These are the activations of a small neural network, seen along a few directions. Each row is one input.
Each table varies a few parts of the input and shows all the possible inputs, shuffled.
Descriptions start from the smaller parts, as in this example, which fits no table here: values(3) and (point or line(9) or (line(4) and ring(8))).
Shared parts are said once, and a part with two or three values counts as separate values.
In the rows, 128 means zero.

Other details of the inputs vary at random and push rows far along two fixed directions, the same in every table; ignore that.

Table:
R1: [154  68 101  88 145 108 126 137 212  89  54 153 117  96]
R2: [124 135 144 117 128 123 140 133 114 118 142 109 129 131]
R3: [133 140 156 133 116 131 156 120 105 128 141 113 128 149]
R4: [ 75 161 109 163 104 130 128 140  78 164 134 113 125 125]
R5: [138  70 190 118 137 146 153  85  78 121 115 117 125 189]
R6: [132 133 157 135 107 132 134 118  79 161 168 110 119 171]
R7: [128  77  94  76 155 104 113 137 216  80  55 171 124 108]
R8: [142 149 136 173 142 150 132 126  93 133 164 124 139 150]
R9: [121 150 154 136 117 133 159 114  86 144 162 110 131 148]
R10: [137 115 118 103 121 136 126 143 176 108  96 139 120  93]
R11: [130 124 146 120 117 125 124 126  94 148 160 115 120 156]
R12: [173  73 230 113 128 160 153  92  99 117 123  92 135 188]
R13: [ 78 218  28 186 117 124  98 146 133 156 174 133 138  76]
R14: [149  86 194 106 127 164 149  99  87 118 133 111 126 151]
R15: [127 180  59 162 146 120 111 168 163 120 141 162 155  84]
R16: [102 147  94 149 112 124 138 123 101 171 128 124 123  96]
R17: [181  54 166  82 134 116 121 133 174  85  99 130 114 173]
R18: [158 103 173 114 124 123 125 123 118 104 116 119 123 163]
R19: [119 143 166 142 108 146 134 129  92 153 147  86 138 136]
R20: [104 197  97 191 127 139 122 154  80 152 183 120 158 116]
R21: [144 104 166 102 139 126 152 114 119 106 135 118 132 150]
R22: [112 162  98 166 134 137 117 134 121 126 163 119 153 124]
R23: [119 110 138 135 125 136 135 119  86 141 119 106 119 123]
R24: [154  74 201 123 142 145 140 112  87 122 114  98 104 192]
R25: [120 103 102 110 132 114 129 129 172 112  76 159 125 120]
R26: [ 95 126 161 181 121 119 110 125  94 123 177 128 118 130]
R27: [154 104  93  64 150  86 106 135 229  76  76 184 130  93]
R28: [115 141 140 118 120 132 119 135 130 141 134 109 142 111]
R29: [164 104 195 121 122 132 140 101  95 111 121 118 126 181]
R30: [132 115 106 104 147 112 125 127 172 134  96 151 106 119]
R31: [172  73 169  77 149 114 118 118 156  74  92 137 124 154]
R32: [162  89 152  96 127 147 141 117 169  99  88 143 122 123]
R33: [ 96 201  93 150 100 107 119 134 103 167 155 140 132 104]
R34: [151 110 177 131 107 137 138 117  90 141 148 107 117 186]
R35: [ 97 161 104 170  98 133 140 128  78 181 134 111 121 104]
R36: [110 164  79 116 119 101 129 161 184 118 118 140 127  85]
R37: [155  84 191 110 126 136 126 120  85 123 147  97 116 191]
R38: [120 161  24 138 144 109  95 148 221 108 121 173 132  69]
R39: [163  56 171  80 171 126 135 106 155  98  87 137 104 163]
R40: [100 182  96 188 121 147 114 118  78 149 189  97 144 129]
R41: [132 131  66  80 131 110 121 143 237 106  81 184 127  56]
R42: [111 207  73 190 129 132 116 160 108 154 172 144 149  96]
R43: [102 147  72 113 140 103 104 157 176 139 100 150 106  90]
R44: [ 85 141  99 131 124 122 127 125 109 149 124 139 127 116]
R45: [ 83 201  85 145 100 120 124 139 130 182 156 127 145  78]
R46: [ 98 144 121 155 111 136 140 116  55 176 148 105 123 112]
R47: [160  80 195 126 141 145 148 103  94 131 109 106 105 189]
R48: [129 117 124  90 134 120 121 129 181 121 112 141 145 101]
R49: [141 140 134 167 142 151 127 114 100 127 161 121 135 153]
R50: [148  90 104  65 143 122 114 143 227  80  70 164 123  76]
R51: [100 185  86 178 128 134 117 155 111 143 171 124 160 111]
Each input here is: point or ring(10) or (ring(5) and ring(8)).
What sort of input is R7?
> ring(5) and ring(8)

Table:
R52: [ 77 209  40 180 119 126 103 153 121 176 170 137 135  69]
R53: [132  60 174  75 124 104 144  97 108 118 106 137 121 142]
R54: [108 117 100  95 118  84 115 154 194 153  65 141 106  94]
R55: [132 134  67 139 144 123 123 128 191 105  94 173 146  93]
R56: [133 190 115 168 121 121 133 136  55 185 178 129 111 175]
R57: [178  80 189 109 151 140 133 127 131  73 127 117 138 171]
R58: [115 159 136 191 124 174 132 107  40 169 172 100 141 130]
R59: [132 134  82 113 139 105 115 138 205  95 116 158 142 116]
R60: [141 140 102 120 138 111 112 170 201  85 116 162 137  85]
R61: [ 38 206  82 116 100 108 136 140 116 192 118 144 127  64]
R62: [169  78 182  69 104 146 164 105 137 136  83  99 106 142]
R63: [139 124  72 130 155 126 121 147 189  95  83 162 145  79]
R64: [113 177 136 179 109 133 129 126  83 147 180 112 141 145]
R65: [165  77 159 108 160 135 130 123 137  78 119 116 140 163]
R66: [105 176 142 168 117 140 127 135  48 150 187  83 143 151]
R67: [ 83 196  40 177 120 116 118 149 139 157 148 148 136  85]
R68: [173  85 190 114 149 147 125 107 125  93 148 116 137 171]
R69: [156  74 199  71  97 135 135 121 119 129  89 107 115 166]
R70: [166  76 173 129 162 148 141 116 108  90 117 114 133 167]
R71: [127 133  71 121 144 107 114 136 199  98 114 159 141 111]
R72: [146 136  94 129 133 103 116 143 210  89 113 174 140 101]
R73: [180  81 197 120 149 147 124 109 137  86 141 124 132 162]
R74: [105 151 164 114  89 143 173 104  58 182 143  97 111 121]
R75: [161  90 175 112 152 147 120 106 127 101 150 109 136 173]
R76: [ 76 131 142 157  91 144 141 132  50 200 127  88  90 139]
R77: [112 145 146 166 128 158 127 113  53 158 190  87 136 157]
R78: [ 93  97  86  84 120  85 103 134 175 120  63 162  73  84]
What do these inputs look like to the network?
> point or ring(8) or (values(3) and line(6))
What sort of input is R73?
> values(3) and line(6)
Change only the line(6) part in R52. List by row number the other rows that result.
> R58, R68, R73, R75, R77
Change only the values(3) part in R57. List by row number the other rows that result.
> R64, R68
Change only the line(6) part in R67. List by row number the other rows that result.
> R55, R59, R64, R71, R72
